Each row below holds a small network's activations on one input, seen along a few directions.
In each table, some parts of the input vary, and every possible input appears once, in random order.
A made-up example of a description, with smaller parts first: one of 5 places around a ring, together with either a single point or one of 11 places along a line or (one of 3 separate values, together with one of 4 places along a line).
Shared parts are said once, and a part with two or three values counts as separate values.
(in the rows, 128 means zero)

Other details of the inputs vary at random and push rows far along two fixed directions, the same in every table; ignore that.

Table:
row 1: [118 158 117  86 129 133  98 109 183  88 154 186 133 183 130 107]
row 2: [ 90 207 127 108 150 100  84 139 165 132 139 176 120 173 123 100]
row 3: [ 84 196  90 112 134 117  83 119 204 175 177 229 115 202 119 171]
row 4: [131  95  99 176 125  90 143 119  93 192 159  86 160  78 115 198]
row 5: [163  43 187 149 124 165 185 163  48  90  66  60 119  97 150 100]
row 6: [108 135  92 127 108 103 123 102 171 209 163 166 123 126 123 222]
row 7: [102 152 120 131 123  95 110 131 130 158 142 129 131 110 136 134]
row 8: [153  92 160 163 153 139 149 157  63  85  92  63 147 116 119  75]
row 9: [129 106 144 132 119 106 135 141  89 140 119  85 142  78 144 121]
row 10: [138 120 123 121 121 127 143 124 148 147 124 122 107 113 122 157]
row 11: [130 212 143 102 154 159  93 135 153  40 101 155 120 168 110  33]
row 12: [137 190 138  95 171 144  77 126 175  29 126 141 137 173 113  52]
row 13: [ 98 178  89 158 139  87 125 114 131 212 167 168 133 124 100 195]
row 14: [140  97 173 134 128 133 140 159  61  88  81  65 133  92 147  61]
row 15: [119  58 101 164  99 115 164 119  81 201 149 116 146 101 136 194]
row 16: [123  97  97 185 125  91 142 122  93 196 158  89 154  82 113 192]
row 17: [137  83 150 132 127 103 142 136  73 146 124  74 148  59 147 138]
row 18: [174  40 189 112 119 172 162 139  68  54  87  61 136 101 155  69]
row 19: [103 136  88 138 108 106 124 105 166 214 161 165 117 127 125 221]
row 20: [154  99 139 156 120 126 166 127  68 136 115  72 151  64 127 132]
row 21: [147 103 155 123 122 163 140 143 112  91  85 111 110 134 140 100]
row 22: [130  91 108 153 111 112 163 121 120 196 133 106 107  86 126 197]
row 23: [119  57 102 161  94 113 169 113  87 196 153 109 148  96 139 193]
row 24: [128 159 141  77 128 166 104 127 175  27 118 163 128 196 136  41]
row 25: [126 133 122 137 135 122 143 139 138 160 126 141  96 135 121 162]
row 26: [117 168 141  94 143 162 105 142 164  46 116 181 120 213 130  48]
row 27: [131  94 108 155 116 112 158 125 114 200 129 114 104  95 125 197]
row 28: [ 95 237  77 123 137 102  83 101 199 165 174 204 128 158 102 156]
row 29: [141  94 151 118 115 166 135 134 114  83 106 108 124 137 147  81]
row 30: [150  89 157 106 114 164 137 133 113  77 106 104 131 133 145  84]
row 31: [ 98 129  84 139 109 109 115 110 151 217 174 176 126 142 126 209]
row 32: [183  55 186 118 130 162 174 144  85  59  69  55 111  82 140  78]
row 33: [126 218 117  97 153 126  88 109 184  94 146 177 133 155 114 100]
row 34: [109 207  99 127 157 119  72 125 182 108 147 172 133 181 100 106]
row 35: [148 153 168  73 141 168 103 128 177  30  96 150 109 169 134  57]
Description of these inputs: one of 5 places along a line, together with either one of 3 separate values or one of 4 places along a line.
Q: The inputs of row 27 and row 22 match in every part but the place on the line of 5. If row 11 is changed in the same way as row 27 into row 22, which row does it become?
A: row 28
Q: Which other rows does row 9 become when the choice among 3 separate values takes its other values? List them by row number.
A: row 4, row 20
Q: Start at row 22 and move only the place on the line of 4, one step at a time. The first step leads to row 19. Which rows follow, in order?
A: row 29, row 23
Q: Which other rows does row 8 become when the place on the line of 5 takes its other values? List them by row number.
A: row 4, row 12, row 16, row 34

Table:
row 36: [154  69 152 146 122 154 164 138  73 101 104  83 140 109 137 108]
row 37: [127  92 135 144 119 120 150 136  95 166 122 111 122 104 137 155]
row 38: [138 147 135 109 135 149 119 130 161  80 111 137 111 153 123  94]
row 39: [157 100 155 119 136 154 141 134 112  66 100  97 131 125 131  84]
row 40: [138  92 122 140 120 120 149 116 107 157 139 111 138  97 129 164]
row 41: [135  94 136 137 118 117 151 131 105 161 126 102 123  89 137 160]
row 42: [112 171 108 117 137 131 101 119 177 121 150 181 127 180 116 134]
row 43: [112 147 102 127 127 104 102 111 157 163 163 151 139 132 123 166]
row 44: [114 164 113 117 132 139 106 125 173 121 133 170 113 174 119 127]
row 45: [123 159 124 112 140 122 108 128 172 127 133 153 112 150 122 137]
row 46: [137 104 151 130 138 145 132 146 103  71 106  98 138 140 133  70]
row 47: [102 190  90 148 138  86 105 114 148 194 165 159 135 119 108 174]
row 48: [116 130 117 134 133 119 119 130 128 131 143 134 139 144 126 125]
row 49: [111 176 107 112 132 133 100 117 175 125 152 186 127 176 120 129]
row 50: [129  94 122 148 112 125 152 121  97 164 139 120 141 109 133 162]
row 51: [118 170 117 102 124 129 112 117 175 120 134 165 113 150 125 124]
row 52: [124 131 129 117 121 119 115 120 131 127 136 126 141 119 136 127]
row 53: [110 161 128 109 131 125 109 132 155 128 127 164 112 156 130 120]
row 54: [123 111  98 147 114 106 144 112 133 196 153 131 123 104 121 202]
row 55: [121 112 101 143 109 107 146 111 130 198 152 132 124  99 126 197]
row 56: [123 109 110 145 122  99 140 122 128 198 150 124 123 100 126 202]
row 57: [135 148 147 103 138 142 115 137 153  88 112 134 111 144 131  93]
row 58: [131  95 122 145 123 111 131 122 111 156 140 103 146 100 130 162]
row 59: [129  88 133 150 127 119 148 139  99 162 120 107 123 112 131 160]
row 60: [147  72 163 140 126 144 159 151  73 112  91  81 121 103 142 105]
row 61: [109 175 112 107 126 131 104 117 169 122 147 183 130 170 125 125]
row 62: [121 172 117 142 145 112 115 130 128 138 134 130 134 119 111 124]
row 63: [127  94 125 145 107 127 156 127  97 166 123 115 128 104 137 158]
row 64: [126 132 112 167 137  99 138 128  97 176 139 102 141  89 112 166]
row 65: [106 213 100 130 155 102  87 123 178 139 151 170 128 159  98 134]
row 66: [134 153 137  98 135 147 113 121 155  79 123 146 125 151 128  87]
row 67: [ 99 148 100 129 121  98 114 119 141 169 163 159 141 139 128 157]
row 68: [124 109  99 143 121 103 139 106 130 190 161 135 137 107 121 200]
row 69: [147 110 155 152 134 126 154 144  61 110  95  67 142  74 131  94]
row 70: [114 158 124 116 139 127 106 132 160 130 131 164 110 163 124 127]
row 71: [151  70 153 144 115 157 165 143  75 110  93  82 125 104 140 107]
row 72: [130 150 141 107 127 161 118 134 146  80 106 146 113 162 132  77]
row 73: [115 160 130 109 135 134 103 133 147  90 131 150 133 166 130  79]
row 74: [152  73 156 135 122 139 145 136  78 101 107  70 145  89 143 103]
row 75: [151 134 179  91 137 163 126 150 128  34  79 106 112 136 142  39]
row 76: [135  95 126 134 115 119 151 115 104 155 135 111 140  93 134 160]
row 77: [131 151 137 111 132 160 115 134 152  80 109 148 111 169 127  83]
row 78: [158  73 152 136 117 150 166 136  87 104  96  75 122  92 137 109]
row 79: [138 139 161 103 143 163 113 149 125  27  97 118 130 166 135  21]
row 80: [126 128 128 121 123 122 114 121 131 128 138 125 140 120 134 127]
Q: The inputs of row 67 and row 46 match in every part but one. If row 52 is changed in the same way as row 67 into row 46, which row does it become?
A: row 58
Q: What do these inputs look like to the network?
A: one of 5 places along a line, together with either a single point or (one of 2 separate values, together with one of 4 places along a line)
Q: Which other rows does row 39 become when the choice among 2 separate values takes its other values? List them by row number.
A: row 42
Q: Which other rows does row 61 become when the choice among 2 separate values takes its other values? List them by row number.
A: row 76
